Each row below holds a small network's activations on one record, seen along a few directions.
After each row come some of the record's fields: V, D, F, K, L, U, Y, P.
Not every record has every field; a missing one is written none.
Other fields move the rows too, some of them a lot.
(in the rows, 500 means zero)
Random noise pushes rows far along 2 fixed directions. That doesn't count. These rows show it; they differ only by the noise:
[301 374 535 737 539 469 642 289 747 469 492 528 527 567 628 335 475 526
 629 237 533]
[575 698 552 267 507 639 558 321 557 388 521 560 452 560 525 501 456 573
 632 594 444]
[416 462 472 521 520 421 395 397 717 461 504 501 559 694 552 579 557 583
 619 445 528]
[392 460 508 571 526 471 516 343 706 454 501 520 531 625 578 471 510 559
 625 384 518]

[474 317 413 658 537 315 298 663 590 564 595 475 569 530 536 545 599 501
 430 352 540]  V is none, D is d2, F is none, K is k2, L is l2, U is u4, Y is y1, P is p1
[590 407 573 429 562 481 419 505 412 510 576 530 526 368 520 515 562 526
 478 583 473]  V is v1, D is d1, F is none, K is k2, L is l2, U is u3, Y is y2, P is p1
[381 522 509 567 475 406 409 476 443 467 473 402 535 428 487 375 497 549
 602 432 538]  V is v6, D is d3, F is none, K is k2, L is l3, U is u4, Y is y5, P is p2
[515 513 475 557 534 637 857 501 615 504 517 492 433 543 498 443 468 399
 622 428 388]  V is none, D is d2, F is none, K is k1, L is l3, U is u3, Y is y2, P is p2
[559 541 528 446 530 505 480 623 557 504 517 567 496 640 459 572 540 623
 450 646 480]  V is v1, D is d3, F is f2, K is k3, L is l3, U is u7, Y is y2, P is p1
[592 495 550 463 536 575 695 491 404 485 499 556 466 337 505 433 485 587
 521 575 473]  V is v1, D is d3, F is none, K is k2, L is l2, U is u7, Y is y2, P is p2
[610 465 478 507 509 566 662 674 496 546 493 487 452 571 507 507 498 419
 459 538 391]  V is none, D is d2, F is f2, K is k3, L is l2, U is u3, Y is y2, P is p2
[562 299 450 567 396 462 584 560 475 627 394 506 434 394 504 415 380 419
 334 376 488]  V is v2, D is d1, F is f4, K is k3, L is l2, U is u3, Y is y2, P is p1
[562 339 427 745 524 425 472 543 475 562 449 588 455 430 508 431 488 492
 310 366 482]  V is none, D is d2, F is f1, K is k3, L is l2, U is u7, Y is y2, P is p1
[533 513 472 525 573 461 381 430 353 524 493 574 522 405 431 433 506 455
 431 598 510]  V is v6, D is d3, F is f1, K is k3, L is l1, U is u3, Y is y2, P is p1
[431 643 499 308 342 501 233 407 369 482 483 406 591 490 572 448 529 551
 448 667 534]  V is v6, D is d1, F is f5, K is k3, L is l1, U is u7, Y is y1, P is p1
[278 684 517 617 328 499 485 389 646 481 292 338 576 566 602 372 348 461
 696 251 605]  V is v3, D is d1, F is none, K is k1, L is l3, U is u7, Y is y5, P is p2
[574 650 456 260 417 687 612 497 367 499 443 605 475 399 482 388 377 486
 550 595 451]  V is v1, D is d3, F is f4, K is k3, L is l3, U is u3, Y is y2, P is p1
[438 353 448 472 619 384 320 509 523 421 595 510 619 601 421 677 595 612
 462 461 486]  V is v2, D is d3, F is none, K is k1, L is l3, U is u4, Y is y1, P is p1
[533 745 507 295 370 572 353 492 366 351 400 410 541 399 416 575 418 551
 503 625 493]  V is v3, D is d3, F is none, K is k1, L is l3, U is u7, Y is y5, P is p2
[353 392 422 594 504 419 384 408 415 556 466 527 581 386 539 417 516 485
 441 521 530]  V is v6, D is d3, F is f4, K is k3, L is l1, U is u3, Y is y2, P is p1
[470 708 463 362 360 588 617 471 401 495 400 526 439 388 497 267 401 469
 514 441 489]  V is v6, D is d3, F is f4, K is k3, L is l3, U is u4, Y is y1, P is p1
[397 370 376 501 434 228 192 727 563 565 409 346 572 688 484 622 611 531
 330 496 603]  V is v3, D is d3, F is f5, K is k3, L is l2, U is u4, Y is y1, P is p2
[831 680 309 224 348 546 284 728 413 450 454 401 469 518 411 732 481 559
 388 772 411]  V is none, D is d2, F is none, K is k1, L is l2, U is u7, Y is y5, P is p2
[458 489 469 628 487 506 617 520 469 489 504 400 424 410 609 393 389 462
 540 366 508]  V is none, D is d2, F is none, K is k2, L is l2, U is u4, Y is y5, P is p2
[403 600 595 517 561 491 610 546 667 485 421 518 483 750 512 581 465 458
 687 510 540]  V is v3, D is d3, F is f3, K is k3, L is l3, U is u3, Y is y2, P is p2
[212 376 439 812 303 351 466 447 597 612 363 434 591 457 597 223 482 431
 489 126 584]  V is v6, D is d1, F is f4, K is k3, L is l3, U is u7, Y is y1, P is p1
[451 523 600 521 563 430 350 537 664 506 462 508 524 755 543 595 578 508
 627 538 471]  V is v6, D is d1, F is f3, K is k3, L is l3, U is u3, Y is y2, P is p1
[343 582 698 550 741 512 644 325 584 374 629 609 451 520 567 456 568 514
 736 476 490]  V is v6, D is d3, F is none, K is k2, L is l3, U is u4, Y is y2, P is p2
[422 372 438 617 382 339 454 492 543 623 493 438 555 580 479 534 549 445
 433 379 601]  V is v4, D is d1, F is f4, K is k3, L is l1, U is u4, Y is y2, P is p1
[370 211 289 764 412 298 241 586 531 564 546 458 628 483 533 469 603 445
 338 338 660]  V is none, D is d2, F is f4, K is k3, L is l1, U is u4, Y is y1, P is p1
[541 313 428 560 607 464 419 560 545 494 534 479 470 411 469 585 626 468
 418 567 480]  V is none, D is d2, F is none, K is k1, L is l2, U is u3, Y is y2, P is p2
[601 590 601 342 610 535 634 473 437 420 696 541 423 414 412 512 468 513
 476 648 441]  V is v4, D is d3, F is none, K is k2, L is l1, U is u4, Y is y1, P is p1
[688 813 674 218 549 697 636 370 484 458 632 615 390 504 493 501 451 568
 623 711 417]  V is v1, D is d1, F is none, K is k2, L is l3, U is u7, Y is y2, P is p1
[488 399 520 547 622 438 340 518 454 495 687 530 477 386 435 577 678 562
 453 596 604]  V is none, D is d2, F is none, K is k2, L is l1, U is u4, Y is y2, P is p2
[450 563 569 504 522 523 549 539 468 515 468 498 527 638 488 503 467 572
 511 534 447]  V is v3, D is d3, F is f2, K is k3, L is l3, U is u7, Y is y2, P is p1
[560 487 580 398 501 631 728 509 379 466 515 536 407 366 478 370 453 500
 365 535 507]  V is v2, D is d3, F is f5, K is k3, L is l2, U is u4, Y is y2, P is p2
[448 557 474 584 516 387 384 511 560 503 411 586 552 644 483 576 537 555
 531 506 493]  V is v6, D is d3, F is f1, K is k3, L is l3, U is u7, Y is y2, P is p1
[430 463 531 579 554 549 464 433 547 394 539 520 506 438 496 489 571 525
 545 419 488]  V is none, D is d2, F is none, K is k1, L is l3, U is u7, Y is y1, P is p2
[426 540 546 503 537 438 555 509 760 491 546 436 511 792 448 694 615 494
 643 436 518]  V is v4, D is d1, F is none, K is k1, L is l3, U is u4, Y is y2, P is p2
[636 494 464 405 452 549 459 494 236 455 479 554 365 249 485 449 448 502
 243 567 421]  V is none, D is d2, F is f4, K is k3, L is l2, U is u7, Y is y1, P is p1
[611 630 461 367 409 527 563 474 361 508 524 572 464 374 401 493 499 516
 376 713 477]  V is v5, D is d3, F is f4, K is k3, L is l1, U is u7, Y is y2, P is p1

Which values does each new row have?
[557 571 464 510 440 446 419 573 384 573 394 499 556 482 440 525 502 488
 348 460 547]  V is v3, D is d3, F is f1, K is k3, L is l2, U is u7, Y is y2, P is p1
[576 713 456 315 342 508 270 396 354 407 378 369 573 381 584 441 435 537
 444 596 471]  V is v6, D is d1, F is none, K is k1, L is l2, U is u7, Y is y5, P is p1
[477 640 435 409 186 474 327 424 286 501 275 364 543 333 593 388 322 476
 420 482 566]  V is v3, D is d1, F is f4, K is k3, L is l2, U is u7, Y is y5, P is p1
[498 438 375 423 426 478 248 507 253 493 480 483 519 380 550 558 545 520
 371 476 522]  V is none, D is d2, F is f4, K is k3, L is l2, U is u4, Y is y1, P is p1
[536 217 450 757 584 478 780 646 621 633 579 518 398 479 435 456 507 474
 517 388 389]  V is none, D is d2, F is none, K is k2, L is l3, U is u3, Y is y2, P is p2
[703 901 594 108 581 808 719 422 469 385 555 536 335 584 464 620 454 498
 672 727 358]  V is none, D is d2, F is none, K is k1, L is l3, U is u4, Y is y2, P is p2
[474 493 387 696 376 497 741 561 588 657 397 505 427 530 653 382 375 425
 392 294 526]  V is none, D is d2, F is f4, K is k3, L is l2, U is u7, Y is y2, P is p1
[501 216 347 744 630 266 370 779 808 627 547 491 501 749 535 772 625 484
 540 444 531]  V is none, D is d2, F is none, K is k2, L is l2, U is u3, Y is y2, P is p2
[272 372 641 711 567 615 743 230 368 386 620 503 475 332 668 216 465 427
 503 326 485]  V is none, D is d2, F is f5, K is k3, L is l1, U is u4, Y is y1, P is p1
[468 458 573 610 533 450 646 435 622 533 515 430 514 587 533 483 560 480
 485 352 510]  V is v4, D is d1, F is none, K is k1, L is l2, U is u4, Y is y2, P is p2
[511 508 401 503 406 539 595 600 492 581 404 448 495 551 574 503 467 378
 531 457 506]  V is none, D is d2, F is f4, K is k3, L is l2, U is u3, Y is y2, P is p2
[605 552 519 440 451 656 809 420 321 497 426 625 385 246 537 264 268 483
 341 453 458]  V is v2, D is d3, F is f4, K is k3, L is l2, U is u7, Y is y2, P is p1
[428 547 423 456 419 502 503 521 439 587 391 526 549 512 512 492 387 469
 505 475 477]  V is v3, D is d3, F is f4, K is k3, L is l3, U is u3, Y is y2, P is p1
[583 574 440 484 437 484 379 481 337 420 603 455 546 374 504 538 434 489
 451 643 472]  V is none, D is d2, F is none, K is k2, L is l1, U is u7, Y is y5, P is p1
[509 512 672 464 632 592 606 398 535 456 650 602 467 425 522 451 493 512
 620 563 397]  V is v1, D is d1, F is none, K is k2, L is l3, U is u3, Y is y2, P is p1
[663 656 510 127 381 578 224 494 287 476 548 489 521 444 447 579 576 606
 358 864 518]  V is v1, D is d1, F is f5, K is k3, L is l1, U is u7, Y is y2, P is p1
[855 329 409 452 600 535 696 714 394 601 629 607 279 297 376 538 451 476
 255 635 272]  V is none, D is d2, F is none, K is k2, L is l2, U is u3, Y is y2, P is p1
[375 232 572 716 624 476 593 455 515 490 584 550 520 289 488 379 566 505
 515 443 543]  V is v1, D is d3, F is none, K is k2, L is l1, U is u3, Y is y2, P is p2
